m = 13	39	-29	7	-7	-6
m[0]: 13
m[-3]: 7
m[-1]: -6

W = [ 0.81 -1.77  0.58 -0.79  1.92 -0.45 -0.50  1.58]
W[0] = 0.81
W[5] = -0.45
W[-5] = -0.79
W[1] = -1.77
W[4] = 1.92

M = -23	47	-41	37	32	-37	-15
M[-7] = -23
M[-1] = -15
M[-5] = -41
M[1] = 47

A =
array([[8, 6, 5, 3, 2, 5],
       [1, 5, 8, 4, 4, 6],
       [8, 6, 5, 3, 2, 5],
       [7, 6, 5, 3, 2, 5],
       [1, 5, 8, 4, 4, 6],
       [4, 4, 3, 6, 8, 4],
       [1, 5, 8, 4, 4, 6],
       [8, 6, 4, 3, 2, 4],
       [8, 6, 4, 3, 2, 4],
       [6, 4, 2, 6, 8, 3],
       [8, 6, 5, 3, 2, 5],
       [1, 4, 7, 5, 5, 6],
       [1, 5, 8, 4, 4, 6],
       [1, 4, 7, 5, 5, 6],
       [8, 6, 4, 3, 2, 4]])
A[0, 0] -> 8
A[3] -> [7, 6, 5, 3, 2, 5]
A[11] -> [1, 4, 7, 5, 5, 6]
A[7, 1] -> 6
A[9, 0] -> 6
A[8] -> [8, 6, 4, 3, 2, 4]
A[4] -> [1, 5, 8, 4, 4, 6]
A[6, 3] -> 4
A[14, 3] -> 3
A[10, 5] -> 5
A[4, 1] -> 5
A[9, 4] -> 8
A[11, 3] -> 5
A[3, 5] -> 5
A[1, 2] -> 8
A[2, 4] -> 2
A[12] -> [1, 5, 8, 4, 4, 6]
A[:, 3] -> [3, 4, 3, 3, 4, 6, 4, 3, 3, 6, 3, 5, 4, 5, 3]
A[:, 2] -> [5, 8, 5, 5, 8, 3, 8, 4, 4, 2, 5, 7, 8, 7, 4]
A[6, 4] -> 4
A[8, 1] -> 6
A[6, 5] -> 6
A[3, 0] -> 7
A[2, 3] -> 3
A[8, 3] -> 3
A[12, 4] -> 4
A[11, 0] -> 1
A[:, 5] -> [5, 6, 5, 5, 6, 4, 6, 4, 4, 3, 5, 6, 6, 6, 4]
A[4, 0] -> 1
A[1, 5] -> 6
A[11, 5] -> 6
A[8, 5] -> 4
A[14, 1] -> 6

X =
array([[741, 533, 460,  72, 384, 573, 390, 558, 560, 330,  48],
       [490, 677, 791, 698, 447, 241, 731, 329, 721, 684, 653]])
X[0][0]	741
X[-1][-3]	721
X[-2][-9]	460
X[1]	[490, 677, 791, 698, 447, 241, 731, 329, 721, 684, 653]
X[0][1]	533
X[:, 6]	[390, 731]
X[1][-10]	677
X[1][-8]	698
X[-1][-9]	791
X[-2][-6]	573
X[:, 4]	[384, 447]

grid =
[[127 144  58 147 131 112  86]
 [116 215 170  24 163 149 132]
 [122 141 172 117  48 109 136]
 [ 62 141 109 140  75  68 184]
 [216 141 119 123 107 142  36]
 [ 70 113  43 152 214 117 124]
 [108 185 164  82 128 118 155]]
grid[0,0] = 127
grid[6,5] = 118
grid[3] = [62, 141, 109, 140, 75, 68, 184]
grid[1] = [116, 215, 170, 24, 163, 149, 132]
grid[1,6] = 132
grid[6,3] = 82
grid[5,0] = 70
grid[0] = [127, 144, 58, 147, 131, 112, 86]
grid[1,3] = 24
grid[5,1] = 113
grid[:, 0] = [127, 116, 122, 62, 216, 70, 108]
grid[3,6] = 184
grid[1,5] = 149
grid[2,2] = 172
grid[0,2] = 58
grid[5] = [70, 113, 43, 152, 214, 117, 124]
grid[1,1] = 215
grid[1,0] = 116

B =
 11.272  -14.435    9.915   -6.614   24.607   17.394   11.894   24.867   -5.945   11.349   10.645   -5.389    1.558
 10.431    0.743  -11.703   -0.283   -4.034   -4.819    8.874   -6.443   -2.672  -10.036    0.312   -8.033   16.313
 -6.078   -5.130    8.385  -11.898   10.053   17.008    7.955   15.003   18.270    0.260   11.414    2.635   -1.935
Indices start at 0.
(0, 0) = 11.272
(1, 8) = -2.672
(0, 6) = 11.894
(2, 6) = 7.955
(2, 7) = 15.003
(1, 11) = -8.033
(0, 8) = -5.945
(2, 9) = 0.260
(2, 8) = 18.270
(1, 5) = -4.819
(0, 1) = -14.435
(2, 10) = 11.414
(0, 4) = 24.607
(0, 5) = 17.394
(0, 9) = 11.349
(1, 10) = 0.312
(2, 4) = 10.053
(0, 12) = 1.558
(1, 12) = 16.313
(1, 6) = 8.874
